Each row has a name. Each piece below is followed by the name of the row it came from, unless a question asks for something else. Each question is about the rows just above it. Places in a row count from 1.

<96>: [0, -15, 40, -3, 46, -6, -6, -3, 30, 19, -26, 9, 15, 23, 8, -1, -8, 11, -13, 13, 5, -2, -3, -5, -30, 43, 36, 19, 11, -57, 33, 0, -27, 32, -12, -8, -12, -2, 29, -3, -29, -17, 5, 6, 29, 10, 5, 10, 40, 4, 44, -29, -21, 35, 13, 0, 31, -18, -14, 8, -21, -48]
<109>: [-3, -29, 26, -9, 29, -17, -5, -10, 51, 8, -16, 18, 8, 16, 30, 13, -8, -9, -3, 19, -4, -3, -12, -5, -14, 29, 24, 13, -4, -55, 35, 2, -11, 54, -19, -1, -26, -16, 22, 3, -27, -22, 28, -16, 24, 14, 16, 19, 40, 14, 48, -13, 11, 33, -18, 1, 32, -20, -14, 10, -26, -44]
<123>: [2, -23, 15, -10, 26, -18, -6, -11, 57, -1, -22, 21, 8, 11, 33, 12, -9, -6, -4, 21, -10, -3, -13, -9, -17, 23, 29, 7, -6, -56, 36, -1, -11, 55, -17, 1, -25, -17, 29, 1, -21, -30, 28, -18, 24, 21, 17, 21, 41, 16, 45, -12, 11, 33, -13, 3, 23, -16, -11, 12, -21, -41]
<41>: [0, -23, 35, -14, 38, -7, -8, -2, 41, 15, -25, 14, 10, 24, 10, 0, -9, 7, -11, 15, 4, -5, 0, -3, -23, 38, 34, 17, 3, -59, 29, 2, -24, 41, -10, -5, -23, -6, 28, -1, -24, -14, 9, 0, 26, 13, 8, 8, 42, 4, 41, -28, -19, 41, 9, 4, 34, -17, -19, 12, -21, -47]
<62>: [-3, -29, 27, -9, 30, -16, -5, -10, 50, 8, -16, 18, 8, 17, 29, 13, -8, -9, -3, 18, -4, -3, -12, -5, -14, 30, 24, 13, -4, -55, 34, 3, -11, 53, -19, -1, -26, -16, 22, 3, -27, 11, 28, -16, 24, 14, 16, 19, 40, 14, 48, -12, 11, 33, -18, 1, 33, -20, -14, 10, -26, -44]
<36>: [1, -20, 37, -10, 42, -7, -7, -3, 36, 18, -27, 12, 12, 24, 8, -1, -8, 10, -12, 14, 6, -4, -1, -3, -26, 40, 35, 18, 7, -58, 31, 1, -26, 37, -9, -7, -18, -4, 28, -3, -26, -15, 6, 4, 27, 12, 7, 8, 41, 3, 42, -29, -21, 39, 12, 3, 34, -17, -17, 10, -21, -47]
<118>: [0, -16, 40, -3, 45, -6, -6, -3, 30, 19, -26, 9, 15, 23, 8, -1, -8, 11, -13, 13, 5, -2, -3, -5, -30, 43, 36, 19, 11, -57, 33, 0, -27, 32, -12, -8, -12, -2, 29, -3, -29, -17, 4, 6, 29, 11, 5, 10, 40, 4, 44, -29, -21, 35, 12, 0, 31, -18, -15, 8, -21, -48]
Table of tags by key:
[12] -> j_328
[15] -> j_797
[10] -> j_442
[13] -> j_225
[9] -> j_11
[-23] -> j_728
[7] -> j_795
[8] -> j_332
The tag of <123>, keyed by place 13:  j_332
[0, -16, 40, -3, 45, -6, -6, -3, 30, 19, -26, 9, 15, 23, 8, -1, -8, 11, -13, 13, 5, -2, -3, -5, -30, 43, 36, 19, 11, -57, 33, 0, -27, 32, -12, -8, -12, -2, 29, -3, -29, -17, 4, 6, 29, 11, 5, 10, 40, 4, 44, -29, -21, 35, 12, 0, 31, -18, -15, 8, -21, -48] is in which row?  <118>
[0, -15, 40, -3, 46, -6, -6, -3, 30, 19, -26, 9, 15, 23, 8, -1, -8, 11, -13, 13, 5, -2, -3, -5, -30, 43, 36, 19, 11, -57, 33, 0, -27, 32, -12, -8, -12, -2, 29, -3, -29, -17, 5, 6, 29, 10, 5, 10, 40, 4, 44, -29, -21, 35, 13, 0, 31, -18, -14, 8, -21, -48] is in which row?  <96>
asked: [-3, -29, 26, -9, 29, -17, -5, -10, 51, 8, -16, 18, 8, 16, 30, 13, -8, -9, -3, 19, -4, -3, -12, -5, -14, 29, 24, 13, -4, -55, 35, 2, -11, 54, -19, -1, -26, -16, 22, 3, -27, -22, 28, -16, 24, 14, 16, 19, 40, 14, 48, -13, 11, 33, -18, 1, 32, -20, -14, 10, -26, -44]  <109>

<82>: [20, -41, 10, 6, 49, 11, -5, -3, 11, -10, 3, -44, 28, -23, -6, 12, 1, 12]
<115>: [20, -41, 10, 6, 49, 11, 3, -3, 1, 8, 36, -44, 28, -23, -6, 12, 1, 12]
<111>: [20, -41, 10, 6, 49, 11, -5, -3, 11, 8, 36, -44, 28, -23, -6, 12, 1, 12]
asked: [20, -41, 10, 6, 49, 11, -5, -3, 11, 8, 36, -44, 28, -23, -6, 12, 1, 12]  <111>
The row with [20, -41, 10, 6, 49, 11, -5, -3, 11, -10, 3, -44, 28, -23, -6, 12, 1, 12] is  <82>
tags:
[6] -> j_515
[-5] -> j_459
[3] -> j_986
The tag of <111>, keyed by place 7:  j_459

<120>: [47, -25, 39, -38, -13, -32, 27, -2, 32, -3, -11, 9]
<103>: [47, -26, 39, -38, -13, -32, 27, -2, 25, -38, -26, -38]
<105>: [47, -26, 39, -38, -13, -32, 27, -2, 25, -38, -26, -44]
<136>: [-33, 36, -8, -49, -45, -34, 27, 35, 41, -4, -43, 11]
<30>: [-42, -31, -24, 40, -32, 24, 34, -8, 34, -33, -20, 46]
Which value is in both <120> and <30>?  [-32]
Which value is in both <30> and <105>?  [-32]
asked: [-33, 36, -8, -49, -45, -34, 27, 35, 41, -4, -43, 11]  <136>

<50>: [-16, -26, -4, 0, -2, -18, -15, -15, 6, 19, -25, -27, -3, -18, 47, -6, 17, -15, -1, -17, -14, 0, 50, 7, 1]
<13>: [-4, -15, 10, -1, 29, -12, -19, -2, -4, 7, -21, -13, -11, -5, 28, -22, 28, -11, 0, 8, -10, 29, 29, 11, -9]
<108>: [-13, -16, -16, -2, 7, -12, 8, -17, 11, 8, -17, -28, 15, 39, 36, 29, -22, -6, -5, 23, 9, 1, 34, -7, 11]
The row with [-4, -15, 10, -1, 29, -12, -19, -2, -4, 7, -21, -13, -11, -5, 28, -22, 28, -11, 0, 8, -10, 29, 29, 11, -9] is  <13>
tags:
[-18] -> j_893
[-15] -> j_315
[-19] -> j_520
[8] -> j_37
Look up the entry of <13> at place 7 in the table:  j_520
Which row holds [-13, -16, -16, -2, 7, -12, 8, -17, 11, 8, -17, -28, 15, 39, 36, 29, -22, -6, -5, 23, 9, 1, 34, -7, 11]?  <108>
Row and place of [-28] in the named rows:  <108>, 12

